These are the activations of a small neural network, seen along a few directions. Each row is one input.
Each table varies a few parts of the input and shows all the possible inputs, shuffled.
Descriptions start from the smaller parts, as in this example, which fits no table here: one of 8 places around a ring, together with either a single point or (one of 2 separate values, together with one of 4 places along a line) or one of 9 places along a line.
Shared parts are said once, and a part with two or three values counts as separate values.

Other details of the inputs vary at random and push rows far along three fixed directions, the same in every table; ignore that.

Rows:
x1: [-10 -32  17  30  29  25  69  29   1  33  75 -15  10]
x2: [-29  31 -16 -24 -27   6 -45 -36 -24   2 -26 -13   4]
x3: [-26  -9   8  -3  15  20  44   3  39  26 -26  14  -8]
x4: [ 57  -8  23  44  18 -13 -18  -7   4  47   7 -17  -7]
x5: [-31   7  13   0  21  51  43  -2  16  39  -7   8 -12]
x6: [ 65  -3  35  43  14 -11 -30 -27  15  65 -19 -13 -20]
x7: [ 55 -26  18  41  -4 -43 -55  -4 -42 -24  56 -28  48]
x8: [ -3 -14  -7  22   6   9  12  36 -23 -28  57 -21  19]
x9: [-57  45 -12 -41 -16  36 -34 -31  -9 -15 -63   9 -10]
x10: [ 30 -25  19  36  23  -7  40  11  47  54  -7   0 -18]
x11: [ 21  -5  17   5  37   2  39  14  41  42  -4  13 -28]
x12: [-53  12 -21 -31 -14  30  46  -3  25  28 -40  11 -32]
x13: [ 31   6   3 -15  -9 -12 -24 -14  -4   2 -31   9 -23]
x14: [-48   4 -19 -30   0  -7  15  21  -9 -57  -2  14  41]
x15: [-33  31   2 -22  -1  27 -19 -25  -7   5 -42   8   0]
x16: [ 13   1  19  12  11  12 -27 -11   1  10 -12  -6  -4]
x17: [ 35 -30  26  41  28   1  41   6  54  68  -4   3 -22]
x18: [ -2  21   1 -38  -3  -4 -31 -17  -8 -31 -44  24   3]
x19: [-43  36 -13 -28 -12  32 -19 -22   1   8 -50   0 -22]
x20: [ 62 -44  24  38  26 -29  22  47 -10 -26  66  -3  17]
x21: [-64  11 -34 -23 -15  30   5  13 -38 -48  38 -10  27]
x22: [-36   7 -27 -37   2   5  38  37 -22 -56  26  11  12]
x23: [ 55 -16  27  13   8  -9 -15 -11  12  24 -13  10 -27]
x24: [ 26 -36   0  32  11 -26  35  46  -5 -20  53 -13  28]
x25: [-29   4   9   8  14  38  51  -6  15  62   9  -8 -22]
x26: [ 70   0  19  41   4 -24 -52 -20  10  44 -15 -21 -19]
x27: [-37 -15  -6   2 -22  10  15   4  -5 -40  55   3   0]
x28: [  3  13  -8 -18   1   0  13   1   8   9 -17   6 -27]
x29: [-19 -10  13   1  25  17  50   8  48  39 -22  18  -6]
x30: [ 24   4   8  -9   1   5   1 -12  12  26 -26  12 -36]
x31: [  4  17   5 -20  12   5   2  -7  20  11 -35  20 -24]
x32: [ -8  37 -15 -47  -3 -14 -27 -13   3 -22 -51  23   0]
x33: [-73  28 -11 -30   0  57  50 -15  11  51 -20   2 -27]
x34: [ 33  -5   7  -4   6 -16 -16   3  -4 -16  -3  10  -1]
x35: [-12 -21 -18  -1   4 -22  37  50 -18 -56  41  -1  44]
x36: [ 34  14   9   6 -28 -27 -87 -47 -32  -2 -25 -19  22]
x37: [ -7  28 -12 -28   1  -2  -2  -9  11   1 -40  16 -23]
x38: [-18   5  -1   0 -11  22 -31 -20 -20  -9   3  -4  14]
x39: [ 71  -9   4  11 -36 -71 -92 -25 -27 -24 -40  -7  22]
x40: [ 48 -25   3  45  16 -30   4  44 -40 -31  79 -27  43]
x41: [ 42 -31  15  26  -4 -16  -7  -3  13  21 -10  -1  -7]
x42: [ 50  -4  13  18  -2 -40 -31 -19  25  36 -48  -4 -11]
x43: [ 36   6  -3 -11   0 -38 -38   3 -15 -29 -13   4   9]
x44: [  1 -12  -9   9   1 -23  10  33 -46 -36  72 -25  44]
x45: [-16 -25  -2  22  14  23  23  41 -27 -37  70 -15  27]
x46: [-36  15 -14 -32 -31  -1 -54 -18 -63 -71  12  -6  58]
x47: [ 61  -9  42  34   3 -18 -46 -42   4  54 -15 -14  -2]
x48: [ 39  -8  24  38   4   2 -14 -30  15  73   2 -22 -17]
x49: [ 65 -53  16  44   4 -45  -8  33 -20 -30  49 -12  38]
x50: [ 35 -25   5  37  -5 -21 -41  10 -41 -34  62 -25  41]
x51: [-22 -22 -18  31  12  36  60  33   1  30  74 -24  -6]
x52: [-24  23 -17 -21  -4 -17   3  -6  24   7 -48  11   1]
x53: [ 30  27  -1 -26 -13 -40 -70 -23 -19 -34 -52  13   4]
x54: [-37  18 -27 -54   4 -10  17  32 -25 -74  10  20  33]
x55: [ 35  -6  12  19  10 -31 -12  -8  33  34 -31   0   1]
x56: [-26  18   6  -8   1  27  11 -23   4  43 -14  -2 -12]
x57: [-50   7 -36 -16 -11  18  18  42 -40 -65  53 -17  31]
x58: [ -1  11   1  -9   2 -24 -17 -20  27  13 -58  11   0]
x59: [  2  21  -5 -39  -2 -29 -47  -4 -18 -56 -31  21  26]
x60: [-61   0 -33 -10 -36   3  19   8 -20 -64  59  -3   6]
x61: [-37 -11   0  -5   8  32  63   9  36  23  -9  11 -16]
x62: [-15  -7  10 -20  16  41  51   7  23  24  -5  22 -32]
x63: [ -7   6   5  27  27  32  53   9  26  69   7 -11 -33]
x64: [-55   3  -7 -29  -6  34  43   0  20   2 -28  22  -8]
x65: [-17 -15 -13 -17  18  -1  41  54 -21 -67  52  13  32]
x66: [-25   7  -5   1  -7  18  15  -7 -11  23  26 -16   2]
x67: [-28  36 -22 -42 -32 -19 -41 -31  -1 -18 -81  10   4]
x68: [ 26 -39  18  62   6   4  44   2  42  56  69  -9 -43]
x69: [-36  36 -20 -36 -23   9 -55 -19 -29 -41 -37   2  11]
x70: [-40   0 -27 -19   5  -9  36  34  -3 -43  14   6  31]
x71: [-50  10 -10 -15 -34  16  -8 -36   8 -12   1  10 -25]
x72: [ 34  -8   7  -1 -25 -33 -48 -21  -9  -4 -38   3   3]
x73: [ 19 -19  26  32 -17  -4 -23 -41  27  28  14   3 -35]
x74: [ 10   8 -10  -4 -19 -24 -18 -13   3  -2 -39  -2  -3]
x75: [ -2 -17   1  20   8   6  -2  28 -21 -33  57 -17  26]
x76: [  6 -23 -15  13  -1 -27  24  41 -17 -47  42  -9  35]
x77: [-78  19 -23 -24 -32  39  29 -27  22   1   4  14 -37]
x78: [ 36 -36   7  36   8 -29  23  34  -6 -16  43 -10  25]
x79: [ 68 -13  24  29  17 -19  -1   3  21  35  -1  -1 -28]
x80: [-35  24 -18 -32  16  16  49  17  24   6 -14  20 -19]
x81: [ -3   9  12   7  13  28 -13 -14  17  28 -21  -2 -20]
x82: [ 41   6  16 -13  11 -33 -49 -16   3 -15 -34  18   9]
x83: [ 34  19   0 -31 -20 -39 -76 -24 -31 -51 -44  13  11]
x84: [-19  21 -16 -38 -11  11   9  -2  -5  -9 -22  16 -22]
x85: [ 28  11  10  13 -10   1 -63 -29  -6   7 -24 -13  -4]
x86: [-22 -10  -1   1   3  28  58   6  35  44 -14   6 -30]
x87: [ 36 -18   5  40   7  -3 -10  16  -3  18  36 -26   0]
x88: [ -9   9 -13 -40 -15   0  -9   4 -24 -47  -8  17   5]
x89: [-18  -4  -3  21   8  41  33  -5  21  61  21 -18 -30]
x90: [-64  15 -17 -11  -4  54  22  -8  -3  10   7  -3  -9]
Description of these inputs: one of 6 places along a line, together with either a single point or one of 6 places around a ring or (one of 2 separate values, together with one of 4 places along a line).
The inputs of x13 and x62 match in every part but the place on the line of 6. If x33 is changed in the same way as x13 into x62, which row does it become? -> x47
The inputs of x23 and x30 match in every part but the place on the line of 6. If x41 is changed in the same way as x23 into x30, which row does it become? -> x86
The inputs of x52 and x58 match in every part but the place on the line of 6. If x2 is changed in the same way as x52 into x58, which row does it become? -> x36
Which other rows does x64 become when the place on the line of 4 takes its other values? List them by row number. -> x3, x29, x49
Which other rows does x76 become when the place on the line of 6 takes its other values? List them by row number. -> x24, x61, x64, x74, x78
A walk changes only the place on the ring of 6. It starts at x48 and steps to x21. List the rest of the walk in order. -> x8, x69, x4, x25
Which other rows does x19 become when the place on the line of 6 takes its other values? List them by row number. -> x9, x16, x26, x69, x81
Which other rows does x53 become when the choice among 2 separate values takes its other values? List them by row number. -> x35

Rows:
x91: [ -2 -12   2   6   7  -8  44  47 -12 -37  23   4  11]
x92: [-22  -9   3  11 -10  13  18  -4  24  11  19   2  -3]
x93: [ 56   2  20  22  19 -24 -48  -2  -9   9  13  -9   2]
x94: [-11 -29   0  24 -14   1  26  10   6   8  34 -10   4]
x95: [ 34  -7  28  25  27 -11 -15 -13  16  40 -10  -8   7]
x96: [-25   9 -29 -34   5   0  -6  18  17 -34 -36  17   1]
x97: [ 12 -21  -3  42   6   5  29  15  13  18  61 -16 -21]
x98: [-27   2   5  -9 -12  18   1 -17  17  -1  -9  17   3]
x99: [-34 -13  -5   0  15  27  64  33 -14   9  31  -8  23]
x100: [-56  25  -8 -40 -10  26  38   5 -11 -29 -53  30  -9]
x101: [ 20  24   8 -10 -16 -16 -87 -45  -6 -15 -40  10 -13]
x102: [  2  -1 -11  -5 -37 -17 -47 -10 -37 -42  15 -16   9]
x103: [  4  16  11  -8  12  11  52 -20  52  66 -52  28 -54]
x104: [ -3  17   3   8  -8   2 -23 -32  12  54 -47 -10  -5]
x105: [-21  27 -18 -36  -9  16 -26  -6 -48 -36 -15  -3  20]
x106: [ 15 -20  -8  26  18 -19  14  38 -25 -20  63 -14  57]
x107: [-63  30  -8 -32   2  49  34 -14  24  41 -42   3  -5]
x108: [ 14 -14  -8  18  17 -14   8  43  -3 -35   8   6  20]
x109: [ 22 -14  17  17   8   0 -17   0  -2   0  28   1 -16]
x110: [ 27   7   0  29 -12  -2 -27 -24   6  44  -6 -16 -28]
x111: [ 64 -16  25  35  23 -17 -24   0  -4   4  36  -2   0]
x112: [ 38 -32  33  33   0  -7  -4 -17  16  31  10   5  -6]
x113: [  0  -7  -6  27   2  14  28  15  -3  16  46 -20  -9]
x114: [-46   5 -12  -8 -29  15   1 -21   9   4 -12  -3  -5]
x115: [-52  23 -29 -61 -10   3  46   9   4 -14 -34  31  -8]
x116: [-19  32 -13 -39  -7  -6 -56  -3 -48 -60  -6   1  29]
x117: [ 17  25   2   0   7   5 -35 -22  -8  20 -26  -5 -10]
x118: [ 58 -20  16  26   8 -22 -20  20   7  -6 -19  -2   6]
x119: [-20   7 -11  -1 -22  11 -14 -16  -7  -4   5  -8 -19]
x120: [  2  42   7 -29  -5 -11 -18 -49  36  34 -96  26 -46]
x121: [ 40  14   3 -37 -35 -54 -44 -16 -22 -26 -51  21   4]
x122: [-31  28 -14 -29   3  26  -8  -3 -29  -4 -15  -4   0]
x123: [ 12 -18 -20 -10  13 -23  33  41  16  -7  20  12   5]
x124: [-23 -14  -4  14 -11   7  13   4  17 -12  29   1   8]
x125: [ 41   2  30  22  28   3 -18 -14  19  33   6   2 -27]
x126: [-75  27 -18 -29  20  30  60  16  19 -10 -29  34 -28]
x127: [-14  24  11 -19   2  -3 -49 -41  15   2 -52  19   1]
x128: [ 38 -13 -17  -7  10 -47  -5  25  17 -12   6   6   7]
x129: [-16 -13   8   7  26   9  28  30 -11 -16  36 -12  35]
x130: [ -2 -25 -10 -21   3   9  33  37   6 -30   1   1  14]
x131: [ 13  13   5 -12   3 -38 -75  -8 -28 -41 -10  -6  51]
x132: [ 49  -7   0  19 -26 -24 -48 -16 -36 -11  10 -29   5]
x133: [-15  14  -7 -22 -31  13 -41 -32 -13 -23 -18   6 -16]
x134: [  7 -26   5  -4  10  -9   7  31 -41 -50  47  -8  65]
x135: [-11   4  -4 -10  21   9   7  28 -37 -44  45  -4  30]
x136: [ 17  24 -12 -46 -17 -51 -37 -19 -11 -32 -48  21  -1]
x137: [ 44  13  13  23  22   0 -21 -10  11  48   0 -13 -19]
x138: [ 62  -7   9  10  11 -45   4  -6  31  40 -22   6 -30]
x139: [ -2   2  -5 -33   7  14  31 -12  56  62 -60  22 -49]
x140: [ 11 -17   5  34  24  22  47  32   5  53  46 -26 -22]
x141: [  9  25  -1   7  -3  11 -25 -27   1  50 -34 -11 -28]
x142: [ 20  -3   0  23 -28 -41 -60 -35   1  -3  -8 -14   9]
x143: [ 11   4  15  23   0  24  -3 -35  41  56 -10   4 -54]
x144: [ 28 -25  31  39  13  -5   0 -12  28  35  20   5  -7]
x145: [  4 -19  10  -4   3   1   3   2 -18 -25  20  10  34]
x146: [ 42   9  23   1   7  -7 -53 -24 -11  18 -28  -9 -11]
x147: [ -1   9  -4  -8  -6 -41 -10  26 -40 -92  10  11  41]
x148: [ 30  -4  15  17 -32 -34 -72 -50   1  -3 -30   1   1]
x149: [-24 -13  -7  19 -17   1  14  -3   9  11  22  -9  -4]
x150: [ 55 -22 -14 -29 -21 -61 -49  14 -34 -60  -5  -2  39]
x151: [ -8   6  13 -12   2   7 -17 -21   8  -1 -20  17  10]
x152: [ 60 -29  11  16  14 -17  -6   1  35  34 -39   3 -19]
x153: [-68  17 -27 -21 -27  20  19  -8  -6  -9 -12  -4   9]
x154: [ 21  -6   6  -3   6 -13 -26  12 -38 -58  43  -7  27]
x155: [ 26  24   0  16  -2 -12 -46 -14  -7  28 -12 -23 -12]
x156: [ 64 -32   4  14  12 -44  10  38  20   6  28  -3   8]
x157: [-19   7 -10   6 -10  31  23  -6   5  31   5 -14 -24]
x158: [-39  -3 -18  -5  -3   9  32  23 -22 -12  23 -15  33]
x159: [ -2 -23 -25  -4  20 -14  34  56  -3 -67  34  -4  38]
x160: [-21  21   9 -28   7  42   3 -23   7  16 -23  16 -29]
x161: [-58  31 -17 -25  -9  12  -6  -7  -1   3 -29 -10  11]
x162: [ 39 -19   8  28 -23 -15 -23  -7 -18   1  27 -18  -8]
x163: [-68   8 -16 -29 -36  26  15 -14  -5  -9 -15   6   2]
x164: [-20  16  -1 -24  11   1  45   0  27  16 -30  26 -32]
x165: [ 44 -23  31  30   8  10  -1  -9   7  30  26   1 -27]
x166: [-20  -1  -8   9 -15   9   6   1  -6  -4  28 -12 -19]
x167: [-15 -25 -19  10 -18 -11  20  22 -40 -43  51 -22  48]
x168: [  1 -13  12  17  16  20  25   4  16  19  36   6 -28]
x169: [ -6   4 -12  16  -2   3   7   9  -6   1  35 -21  -5]
x170: [-47   8   0 -18 -23  38  10 -37  32  32 -35  18 -27]
x171: [  0 -17 -17  19  26 -28  17  64 -17 -71  46  -1  38]
x172: [-14 -15  12  19  18  19  33   1  33  27  21  13 -13]
x173: [ 20   6   8  -4 -34  -1 -52 -42 -13  -7 -21   1 -18]
x174: [-59  27 -40 -53   7  -3  50  19   3 -33  -6  33  -3]
x175: [ 22  -4   5 -12 -13  -2 -15  11  -7 -35 -37   4  15]
x176: [ 45  21   3  -5  -7 -74 -55  -9 -17 -44 -28   9  14]
x177: [  2 -14  -6  19  28 -10  25  38 -11 -10  53 -25  45]
x178: [ -5 -30  19  29  48  36  96  58  53  44  24   0 -27]
x179: [-39  20  -7 -15 -11  34   1 -23  16   4  -6   6 -37]
x180: [-17  -5   2 -14  11  33  34  17 -18 -22  34   8   0]
x181: [ 21  -9  15  35  36 -10  36  16  26  18 -10   9 -20]
x182: [-47  25 -20 -20 -31   7 -16 -28   2   1 -35 -10   4]
x183: [-36  -2   1 -23 -16  14  -4 -11  -3 -25  -5  16  16]
x184: [ 36 -11  11  51   0 -16 -11 -18  32  62   1 -22 -12]
x185: [ 23 -23  10  50  23  -5  28  15  15  54  33 -28   8]
x186: [-33   5  -4  -6  -6  28  28  -6   1  39 -17 -12  -1]
x187: [-40   3 -12 -34  -2   8  72  33 -18 -42  11  23   7]
x188: [-26 -21  10   0  20  23  51  25   1  -6  40  11  16]
x189: [ 18 -30  28  36   0  17  28 -19  40  59   3  -1 -28]
x190: [-20  28  -9 -17   7  29   2  -2  -9  12 -12  -8  -8]
x191: [ 35  -5   7  29   1   2  -4   7 -16  32  15 -22  -7]
x192: [ 52 -15  31  23  19 -25 -31 -14  -7  19  -6  -8  20]
x193: [ 23   1   2  31  15   4   6   8   0  46  19 -23 -24]
x194: [-23  11  -7 -30 -18  12 -35 -16 -30 -53  -2  16   8]
x195: [  5   2  -4  -1  -5 -13 -26   8 -33 -22   4 -13  51]
x196: [ 10  24   6 -28  -5   2 -58 -28 -39 -15 -34   2   6]
x197: [-63  21 -34 -64  -6  35  18   6  19 -33 -57  21  -5]
x198: [-37   5 -16 -11 -28   5  -1 -13  -9   2 -12 -14  11]
x199: [-21  -8   6   0  20  18  37  11  12  -1  29  13  15]
x200: [  1 -17   5  24   3  19  26   8   8   2  51  -4 -17]
Describe the family of inputs behind these rows. -> one of 5 places along a line, together with either one of 6 places around a ring or (one of 2 separate values, together with one of 8 places around a ring)
The inputs of x159 and x197 match in every part but the place on the line of 5. If x110 is changed in the same way as x159 into x197, which row does it become? -> x113
The inputs of x111 and x160 match in every part but the place on the line of 5. If x92 is changed in the same way as x111 into x160, which row does it become? -> x170
A walk changes only the place on the ring of 6. It starts at x181 and steps to x108. List the rest of the walk in order. -> x159, x123, x138, x120
Which other rows does x151 become when the choice among 2 separate values takes its other values? List them by row number. -> x154
Which other rows does x124 become when the place on the ring of 8 takes its other values? List them by row number. -> x127, x131, x142, x161, x172, x177, x184
Which other rows does x199 become when the place on the ring of 8 takes its other values? List them by row number. -> x92, x95, x106, x144, x149, x182, x185
